Each row below holds a small network's activations on one input, seen along a few directions.
In each table, some parts of the input vary, and every possible input appears once, in random order.
A made-up example of a description, with smaller parts first: one of 2 separate values, together with either a single point or one of 9 places along a line or (one of 6 places along a line, together with one of 8 places around a ring).
Shared parts are said once, and a part with two or three values counts as separate values.
In the rows, 128 means zero.

Other details of the inputs shift rows strongly along two fixed directions, in all tables alike. That doesn't count.

Table:
row 1: [ 93 127 129 160 110 156 151 109 144 121 129 110]
row 2: [193 157 118 117 142 117 116 140 102 107 142 126]
row 3: [ 76  75 148 139 112 129 130 127 163 140 109 138]
row 4: [ 93  90 132 133 112 125 121 118 152 134  98 121]
row 5: [154  52 115 101 124  92 114 142 158 129 115 182]
row 6: [137 151 129 131 136 133 129 137 114 126 139 126]
row 7: [204 138  92  96 142 101 108 137 108 114 129 147]
row 8: [170 144 106 107 142 119 125 141 106 129 139 149]
row 9: [170  38 132  90 124  75 119 145 157 123 138 209]
row 10: [183 136 114 115 139 112 114 136 118 114 132 132]
row 11: [ 99  97 121 143 103 140 143 116 144 116 128 132]
row 12: [ 83 100 151 140 116 133 131 131 147 131 120 129]
row 13: [ 71 132 146 154 122 152 135 120 142 146 116 109]
row 14: [195 137  90  93 147 107 119 146 107 124 138 160]
row 15: [110 198 122 155 139 159 129 135  97 124 129  81]
row 16: [143 150 142 139 142 129 133 139 116 115 148 126]
row 17: [153  93 111  93 130 104 121 120 143 143 123 160]
row 18: [182 163  88 105 149 120 119 143  97 119 128 139]
row 19: [124 157 127 149 138 143 126 136 121 122 123 103]
row 20: [ 57 121 156 152 113 152 134 103 150 152 112  99]
row 21: [151 123 117 113 130 117 117 125 129 130 126 134]
row 22: [121 150 134 135 123 137 122 133 109 116 129 100]
row 23: [151 154 117 133 136 129 118 128 116 116 117 106]
row 24: [ 94  95 148 145 124 134 132 123 161 141 113 134]
row 25: [146 176 130 127 135 136 126 131  99 119 145 105]
row 26: [164 106 135 106 126 100 120 140 120 112 148 153]
row 27: [120 154 141 134 124 137 126 134 107 113 136 100]
row 28: [ 60 124 170 159 116 153 138 106 155 142 117  94]
row 29: [169 121 125  97 135 104 129 129 116 133 151 157]
row 30: [111 143 110 137 110 146 155 112 129 129 136 124]
row 31: [ 65  93 164 153 118 141 138 116 171 147 113 127]
row 32: [152  89 119  93 127 105 124 121 143 145 127 165]
row 33: [ 91  86 139 131 111 125 122 119 154 137 108 123]
row 34: [169 147 139 123 138 116 125 134 111 111 153 130]
row 35: [141 198 102 150 124 158 147 126  90 102 151  95]
row 36: [ 83  83 131 136 119 128 126 115 169 152  95 143]
row 37: [111 181 117 153 133 152 125 143  96 109 116  81]
row 38: [ 98  95 134 144 124 130 127 122 163 140  97 132]
row 39: [110 195 148 150 133 152 135 124  93 122 150  81]
row 40: [152 166 117 118 142 131 132 140  98 127 145 129]
row 41: [112 115 146 134 129 126 135 127 136 138 138 142]
row 42: [152  92 125  92 127 104 127 122 141 143 134 166]
row 43: [114  92 118 107 124 118 124 109 155 149 104 145]
row 44: [102 200 139 151 139 157 144 131  86 131 149  89]
Description of these inputs: one of 4 places along a line, together with either a single point or (one of 2 separate values, together with one of 5 places along a line).
Q: The inputs of row 35 and row 11 match in every part but the place on the line of 4. If row 6 is changed in the same way as row 35 into row 11, which row does it become?
A: row 12
Q: The inputs of row 42 and row 25 match in every part but the place on the line of 4. If row 8 is changed in the same way as row 42 into row 25, which row does it become?
A: row 13
Q: Which other rows agree with row 24 in the place on the line of 4? List them by row number.
A: row 1, row 2, row 10, row 16, row 19, row 23, row 28, row 31, row 34, row 38
Q: Which other rows does row 15 become when the choice among 2 separate values takes its other values? List them by row number.
A: row 21

Table:
row 45: [ 86 250 140 174 131 181 146 116  77 148 143  50]
row 46: [ 70 206  64 163 121 184 111 112 109 138  52  28]
row 47: [214 206 108 144 164 116 106 158  69  79 154 104]
row 48: [ 29  87 155 141 120 150 136 114 162 175 112 129]
row 49: [ 59 104 147 165 114 149 155 126 146 124 116 109]
row 50: [165  61 122  92 137  99 113 129 157 159 135 182]
row 51: [ 67 120 141 136 123 139 160 109 148 163 115 147]
row 52: [220 215  87 121 151 141 134 133  75  89 170 116]
row 53: [ 48  77 166 147 119 139 136 131 181 147  94 135]
row 54: [151  76 115  92 123  94 135 127 145 161 130 207]
row 55: [180  85 140  87 134  88 110 144 146 111 124 164]
row 56: [219 197 102 135 152 128 131 155  65  79 157  98]
row 57: [ 64 192 159 175 107 177 144 122  87 109 132  37]
row 58: [178 111 119  80 122  85 125 120 122 143 148 175]
row 59: [194  78 102  96 117 105 125 122 153 132 150 191]
row 60: [ 51  86 179 158 108 150 127 119 186 156  96 111]
row 61: [178 102 117  95 156 105 120 131 133 142 139 163]
row 62: [ 69 122 166 157 121 130 119 110 142 117 112 100]
row 63: [159  68  98  93 113 108 134 131 159 132 145 205]
row 64: [182 173 116 118 143 127 111 178  93 101 139 129]
row 65: [184  90 123 101 123  93 127 137 124  98 138 153]
row 66: [ 48  75 185 138 100 137 122 115 181 151  99 112]
row 67: [173  61 141 104 135  94 114 141 175 130 112 180]
row 68: [151  56 118 113 111 104 132 151 144 122 130 179]
row 69: [174 125 119 107 139 102 137 115 132 148 135 168]
row 70: [149  83 141 116 118  92  97 131 137 115 127 156]
row 71: [190 179  86 113 145 135 142 140  91  94 164 146]
row 72: [188 213  99 114 129 141 129 132  67  93 176 102]
row 73: [ 46 120 163 135 119 153 132 106 136 163 124  90]
row 74: [ 55 135 159 138 114 140 155  90 142 162 121 105]
row 75: [ 38  82 168 128 123 136 135  95 170 164 113 115]
row 76: [160 102 116 127 134  99 105 155 123 109 133 165]
row 77: [ 36  82 153 136 131 146 144 110 169 169 108 133]
row 78: [186 170 115 140 131 132 127 150  83  97 151 102]
row 79: [146  61 124 122 134  85 113 145 156 115 121 185]
row 80: [100 237  56 158 141 181 117 115  87 117  58  23]
row 81: [183 182 102 108 134 130 135 123  89  95 167 118]
row 82: [ 74 194 154 197 127 171 120 128 105 118 124  52]
Q: The inputs of row 74 and row 58 match in every part but one. If row 79 is changed in the same way as row 74 into row 58, which row does it become?
A: row 76
Q: Describe the family of inputs behind these rows.
A: one of 2 separate values, together with either a single point or (one of 3 separate values, together with one of 6 places around a ring)
Q: Which other rows does row 75 become when the place on the ring of 6 takes its other values? List them by row number.
A: row 55, row 62, row 65, row 74, row 81
Q: Which other rows does row 65 become when the choice among 3 separate values takes its other values? List them by row number.
A: row 49, row 56
Q: Which other rows does row 69 become when the choice among 3 separate values takes its other values? List them by row number.
A: row 51, row 74

Table:
row 83: [132 200 130 129 134 152 148 121  85 126 165 101]
row 84: [118 118 146 130 123 131 136 126 138 139 142 137]
row 85: [142  77 153 111 123  95 111 125 151 126 121 144]
row 86: [126 197 131 131 130 149 149 113  86 127 164  96]
row 87: [111 174  99 138 136 145 122 130 103 129 103  96]
row 88: [ 87  36 171 126 123  97 116 124 185 150 105 168]
row 89: [136  87 141 117 129 103 131 128 147 140 140 174]
row 90: [ 56  95 159 133 115 142 156 105 163 168 134 145]
row 91: [117 125 111 133 125 138 127 112 145 136 103 117]
row 92: [186 140 117 125 128 118 121 152 103  84 149 131]
row 93: [ 98 132 143 124 123 142 152 114 135 150 148 135]
row 94: [ 89 111 147 160 118 144 134 139 139 115 125 119]
row 95: [149 189 145 137 143 137 113 144  87 103 141  82]
row 96: [205 127  79 101 148  99 114 142 118 117 121 167]
row 97: [123  70 138 135 118 109 127 139 153 115 125 164]
row 98: [102 199 149 156 124 159 143 113  93 121 150  70]
row 99: [111 117 148 134 127 130 137 129 137 141 141 140]
row 100: [176 116 139 109 141 103 106 153 123 115 136 144]
row 101: [150  65 132 119 108 100 125 128 153 106 131 161]
row 102: [ 73  93 125 143 110 140 132  91 173 150  91 115]
row 103: [163 174  93 128 142 139 123 136 107 118 120 111]
row 104: [174 122 130 107 131 111 126 132 120 123 153 154]
row 105: [157 170  85 115 133 130 115 125  97 118 115  99]
row 106: [ 72 148 171 161 134 151 123 137 125 132 120  84]
row 107: [100  59 109 112 118 117 121 121 173 159  83 159]
row 108: [200 128  73  88 139 105 107 147 112 121 116 154]
row 109: [ 67 131 156 171 111 160 140 131 139 116 124  92]
row 110: [164 155 118 108 142 118 141 132 100 129 164 156]
row 111: [ 48 159 122 156 115 171 129 105 131 146  89  63]
row 112: [207 126  79 100 147 105 114 146 119 118 121 163]
Q: The inputs of row 97 and row 92 match in every part but one. If row 110 is changed in the same way as row 97 into row 92, which row does it become?
A: row 83
Q: Describe the family of inputs behind these rows.
A: one of 5 places along a line, together with either one of 2 separate values or one of 4 places along a line
Q: Which other rows does row 103 become when the choice among 2 separate values takes its other values? List them by row number.
A: row 108
Q: Which other rows agree with row 98 in the place on the line of 5? List them by row number.
A: row 85, row 86, row 101, row 102, row 105

Table:
row 113: [ 29 127 185 135 116 152 155 110 145 170 125 108]
row 114: [177 122 138  84 124  96 126 124 103 126 161 167]
row 115: [145  88  67  79 125 105 116 114 153 152  98 170]
row 116: [ 67  68 174 148 137 128 125 125 180 145 106 133]
row 117: [155 189  80 140 138 147 100 147  82 105  87  75]
row 118: [176 105 135 119 151  97  99 158 134 124 133 166]
row 119: [ 32 148 119 175 115 166 119 109 126 141  56  46]
row 120: [156  98 142  85 139 112 138 127 136 150 149 161]
row 121: [ 82 187 173 174 119 159 113 125  98 114 141  50]
row 122: [131  58 144 133 100 105 120 125 169 122 131 148]
row 123: [ 44 200 167 163 140 171 155 118 107 154 135  86]
row 124: [200 161 117 126 133 119 125 148  91  75 160 101]
row 125: [130 178 115 146 124 158 146 122  99 118 162 119]
row 126: [155  68  79 105 132  89  90 123 139 132  62 148]
row 127: [111  65 127 124 127 116 157 113 166 158 133 182]
row 128: [171 116 110 100 124 111 144 133 118 110 156 184]
row 129: [ 35 177 167 174 134 177 148 108 130 175 133  90]
row 130: [ 46 160 158 166 103 178 170  89 129 141 143  67]
row 131: [135 140 128 157 144 131 133 150 117 103 130 118]
row 132: [180 102 146 106 134  98 106 137 119  99 148 135]
row 133: [147 105 157 105 133  97 109 158 130 116 132 144]
row 134: [156 169  51  91 148 110 113 112  93 132 107 118]
row 135: [ 50  68 146 156 108 137 155 101 182 182 122 165]
row 136: [ 42 111 160 160  88 158 160  86 161 163 136 105]
row 137: [169 229  57 110 143 160 127 143  75 117 128  89]
row 138: [153 104 133 101 154 113 137 125 139 152 146 173]
row 139: [149 215 110 141 146 140 153 145  68 114 160 121]
row 140: [157 197 108 134 142 158 153 127  79  97 169 108]
row 141: [178 118  49  70 138  92 113 120 117 137 109 160]
row 142: [213 139  87  96 145 101 124  91 157 142 115 159]
row 143: [189 211 107 154 156 141 111 114 115 103 100  73]
row 144: [149  68  93 113 115 120 105 144 163 133  73 151]
row 145: [145 203 136 122 143 147 132 138  82 142 165 102]
row 146: [125  65 133 147 124 106 120 144 165 131 119 170]
row 147: [147  70 157 103 139 100 114 146 154 126 129 147]
row 148: [175 107 118 126 138  92 120 166 122  98 132 174]
row 149: [155  99 128 126 121 108 124 150 130  83 133 160]
row 150: [ 65  56 170 146  88 118 137 117 180 125 112 130]
row 151: [157 180  88 141 131 168 109 161 100 108  98  82]
row 152: [152  96 146 115 146  93 109 158 138 117 124 170]
row 153: [ 64 174 150 193 116 177 134 129 118 101 131  66]
row 154: [129 156 130 156 133 150 133 140 110  80 141  95]
row 155: [164 200 142 136 149 135 104 166  79 106 152  84]
row 156: [193 122 130  86 133 104 126 120 103 125 168 158]
row 157: [173 100 150 102 124  85 102 145 116  99 142 151]
row 158: [ 73  87 155 129  90 129 160  98 160 147 134 142]
row 159: [ 59  72 107 116 102 159 140 108 194 176  86 142]
row 160: [ 59  67 175 130  94 129 135  85 170 177 133 147]
Q: Describe the family of inputs behind these rows.
A: one of 2 separate values, together with either a single point or one of 5 places along a line or (one of 3 separate values, together with one of 6 places around a ring)
Q: The inputs of row 135 and row 146 match in every part but the choice among 2 separate values. If row 127 is changed in the same way as row 135 into row 146, which row does it become?
A: row 131
Q: The inputs of row 132 and row 156 match in every part but the choice among 2 separate values. If row 153 is changed in the same way as row 132 into row 156, which row does it become?
A: row 125
Q: Which other rows does row 116 become when the choice among 2 separate values takes its other values? List them by row number.
A: row 138
